Each row below holds a small network's activations on one input, seen along a few directions.
Each table varies a few parts of the input and shows all the possible inputs, shuffled.
Descriptions start from the smaller parts, as in this example, which fits no table here: one of 2 separate values, together with either a single point or one of 9 places along a line or (one of 5 places around a ring, together with one of 6 places along a line).
Shared parts are said once, and a part with two or three values counts as separate values.
(in the rows, 128 means zero)

Table:
row 1: [111 133 157 122  86 100 147 127  65  62 109 156]
row 2: [ 72 128  84 107  93 158 186  83  96  74 228  78]
row 3: [124 147 141 187 155 152 129 135  78 156 192 172]
row 4: [ 86 129 119  97 115 107 139 120 188 103  49 150]
row 5: [132  75 104  91 145 112 127 178  72 115  91 125]
row 6: [117 140 163 156 185 103  98  57 154 167 122 131]
row 7: [ 93  73 108 126 166 140 126 121 131  88  61 151]
row 8: [106 172 124 117  57 101 165 157 109  77 101 165]
row 9: [126 197 132 172  82 115 145 117 122 179 169 165]
row 10: [182  83 106  73 123 132 129 175 120  98  99 125]
row 11: [199 115 123 140 158 124 102 156 141 173 181 115]
row 12: [164 126 115 128  93 156 151 154 103  46 117 160]
row 13: [113 122 114 140 116 139 149 157  55  63 111 165]
row 14: [112 124 129 173 216 145 104  94 148 166 133 147]
row 15: [ 89  86  69  55 122 131 135 114 113 118 213  47]
row 16: [133 166 147 171 153 163 109  97 197 174 109  97]
row 17: [143 180 159 186  84 170 130 135 127 168 170 126]
row 18: [150 162 119 128 121  79 110 143 140 215 153 120]
row 19: [131  86 149  74 118  75 124 147  83 116  90 118]
row 20: [145  80 111 112 144 159 137 118 181  69  65 147]
row 21: [128 159 146 129  59 158 150 167 110  67  96 125]
row 22: [168 149 144 145 124 130 101 163 143 201 154  77]
row 23: [126 159 177 168 121 113 126  99  84 157 184 160]
row 24: [110 117 141 114 115 161 133 132 186  89  46 109]
row 25: [151 123 163 135 156  70  97 126 102 193 167 110]
row 26: [175 147 137 181 124 165 132 130 124 139 198 163]
row 27: [148 110 126 153 188 108 102 163  96 190 175 119]
row 28: [147 117 137  73  94 137 128 188 126 119  80  89]
row 29: [164 127 126 164 187 161 114  88 196 148 136 139]
row 30: [125 127 116  59  92  82 138 175 127 130  84 132]
row 31: [114 182 120 153 153 111 114  76 195 189 107 137]
row 32: [ 94  85 150 110 138 101 123  90 142  89  58 139]
row 33: [ 48  99  69  84 140 164 122  43 169  86 175  69]
Describe the family of inputs behind these rows.
> one of 3 separate values, together with either a single point or (one of 2 separate values, together with one of 5 places around a ring)
Which other rows does row 14 become when the choice among 2 separate values takes its other values? List them by row number.
> row 7
A walk changes only the place on the ring of 5. It starts at row 27 and steps to row 11. List the rest of the walk in order.
> row 22, row 18, row 25
Which other rows does row 31 become when the place on the ring of 5 takes its other values? List them by row number.
> row 6, row 14, row 16, row 29

Table:
row 34: [121 106 133  86 120 103 127 144 140  99  51 129]
row 35: [143 145 148 153 161 106 101 119 154 200 123 131]
row 36: [152 163 156 183 156 132 108 120 167 181 113 153]
row 37: [ 93  86 112 103 144 141 137 108 123  68  99 130]
row 38: [140 139 121 103  41 113 171 203  22  71 160 153]
row 39: [167 176 156 170  78 122 140 176  33 163 234 137]
row 40: [109 151 117 144 140 142 123  80 164 168 189 100]
row 41: [149 129 124 145 171 134 103 115 156 183 157 111]
row 42: [133 120 138 117 113 132 135 141 151  84  41 155]
row 43: [123 126 125 164 182 134 112  82 141 162 173 130]
row 44: [ 82 111  97  84 103 144 149 105 144  69 112  96]
row 45: [124  84 109  84 129 134 132 143 141  86  83 110]
Describe the family of inputs behind these rows.
> one of 2 separate values, together with either a single point or one of 5 places along a line
The inputs of row 37 and row 43 match in every part but the choice among 2 separate values. If row 34 is changed in the same way as row 37 into row 43, which row does it become?
> row 35

Table:
row 46: [159 102 121  99 158 124 111 138 185 165 114 100]
row 47: [ 77 156 106 146 122 154 130  90 152 135 155  97]
row 48: [155 108 121 130 189 126 106 117 154 134 112 105]
row 49: [136 136 109 141 115 126 146 108 108 121 190 161]
row 50: [113 110 115  72  76 118 160 150  94  33 129 127]
row 51: [126 149 137 154 144 107 128 114 143 145 106 189]
row 52: [123  76 104  73 121 153 135 116 156  55  44 122]
row 53: [108 113 105 122 175 117 118 120 106 146 152  89]
row 54: [126 133 182 147 134 108 112 113 130 149 100 149]
row 55: [126 176 126 145  86 142 151  98 127 118 181 116]
row 56: [133 115 111 148 169 146 123  98 178 128 125 158]
row 57: [132 186 144 171  99 166 147 143 124 134 135 138]
row 58: [149 133 144 110 124  81 108 156 148 182  96 132]
row 59: [ 87 103 138 135 148 138 119  98 118 144 159 101]
row 60: [ 87 117  93 141 154 136 132 102 132 140 164 140]
row 61: [165 139 132 150 139 128 112 174  80 142 132 130]
row 62: [ 69  96  94  58 115 138 142 129 111  62  95 112]
row 63: [114 189 153 159 113 123 129 104 162 141  97 146]
row 64: [144 130 171 160 118 151 125 152  93 142 139 141]
row 65: [111 108 129  97  91 103 151 140 123  73  30 148]
row 66: [112 107 104  92 143 115 125 140 136 178 153  85]
row 67: [121 110 125 112  81 135 160 193  92  52  79 140]
row 68: [122 152 124 155 137 164 119  84 200 123 116 113]
row 69: [158 125 119  95  99 103 129 150 113 156 180 107]
row 70: [134  99 156 142 162 149 108  96 166 130 120 118]
row 71: [156 132 120 124 131 106 124 129  82 125 179 110]
row 72: [147 142 145 138 157  86 105 134 118 150  93 137]
row 73: [143 147 127 166 128 149 142 152 106 137 142 182]
row 74: [166 130 130 124 105 123 112 196 111 172 134 125]
row 75: [136 122 155 134 107 128 132 106  93 126 185 121]
Describe the family of inputs behind these rows.
> one of 5 places around a ring, together with either a single point or one of 5 places along a line
The inputs of row 72 and row 71 match in every part but the place on the ring of 5. If row 51 is changed in the same way as row 72 into row 71, which row does it become?
> row 49
Which other rows does row 65 become when the place on the ring of 5 takes its other values? List them by row number.
> row 50, row 52, row 62, row 67
Which other rows does row 73 become when the place on the line of 5 takes its other values? List them by row number.
> row 57, row 61, row 64, row 74

Table:
row 76: [146  88 120  92 133 100 129 180  82  93  79 144]
row 77: [168 113 156 149 167 103 100 151 100 188 152 137]
row 78: [ 73 108 110  90 102 128 150  98  96  68 133 114]
row 79: [139 168 136 197 135 172 131 110 131 150 173 158]
row 80: [102  95 120 120 208 139  95  61 247 141  37 113]
row 81: [121  92  99  67 100 136 140 165 119  93 126  82]
row 82: [149 189 168 172 113 109 116 138 131 189 133 137]
row 83: [159 132 110 121 139 130 113 130 136 181 196  85]
row 84: [123 131 130 139  96 164 157 129 121  47 106 154]
row 85: [129 147 140 107  69 108 148 161 125  99  68 160]
row 86: [ 98 147 118 152 147 119 129  85 120 159 206 123]
Describe the family of inputs behind these rows.
> either a single point or (one of 2 separate values, together with one of 5 places around a ring)

Table:
row 87: [ 75 132 113 113  84 159 168  88 146  27  97 140]
row 88: [128 101 107 144 184 142 117  99 129 148 179 115]
row 89: [155 158 150 154 142 137 108 123 183 172 100 128]
row 90: [114 160 150 173 120 140 132 104 109 141 172 141]
row 91: [140 107 111  80 110 121 123 160 128 133 139  82]
row 92: [139 155 141 151 151 111 109 112 170 177 103 148]
row 93: [135 136 159 163 165 121 103 105 147 165 106 141]
row 94: [158  95 136 127 150 121 124 163 106 109  86 162]
row 95: [124 139 143 129  89 121 145 150  68 100 140 136]
row 96: [143 110 155 119 131 102 120 156 109 126  78 140]
row 97: [128 145 131 183 137 156 135 110 107 123 181 163]
row 98: [127 155 125 119  75 110 151 156  90 113 138 142]
row 99: [138 126 124 137 107 139 148 156  65  83 149 158]
row 100: [118 178 132 160 107 130 140 109 132 155 169 146]
row 101: [138  77 104  94 152 127 127 149  89 110 152 116]
row 102: [149 121 140 174 183 138 107 112 146 148 114 162]
row 103: [ 71  82  86  74 131 154 141  80 165  61  91  97]
row 104: [ 84 106 118 105 137 146 137 104 184  59  24 140]
row 105: [142 155 131 122  66 136 149 166 102 110 134 123]
row 106: [132 135 116 125 143 138 114 109 168 171 168  80]
row 107: [125 107 105  79 119  97 126 150 114 137 141 102]
row 108: [146 126 136 110 117  91 125 163 130 139  75 148]
row 109: [134 179 141 162  96 156 139 120 143 151 167 127]
row 110: [116 134 108 123 152 114 116  99 154 176 169 100]
row 111: [114 118 127 135 166 124 111  94 133 163 171  95]
row 112: [161 127 143 113 108 117 122 174 144 135  70 127]
row 113: [123  93 124  87 133 108 122 144  93 125 143  97]
Describe the family of inputs behind these rows.
> one of 3 separate values, together with either a single point or (one of 2 separate values, together with one of 4 places along a line)
The inputs of row 96 and row 113 match in every part but the choice among 3 separate values. If row 108 is changed in the same way as row 96 into row 113, which row does it become?
> row 107
Which other rows does row 111 become when the place on the line of 4 takes its other values? List them by row number.
> row 88, row 106, row 110
Which other rows does row 88 become when the choice among 2 separate values takes its other values? List them by row number.
> row 101
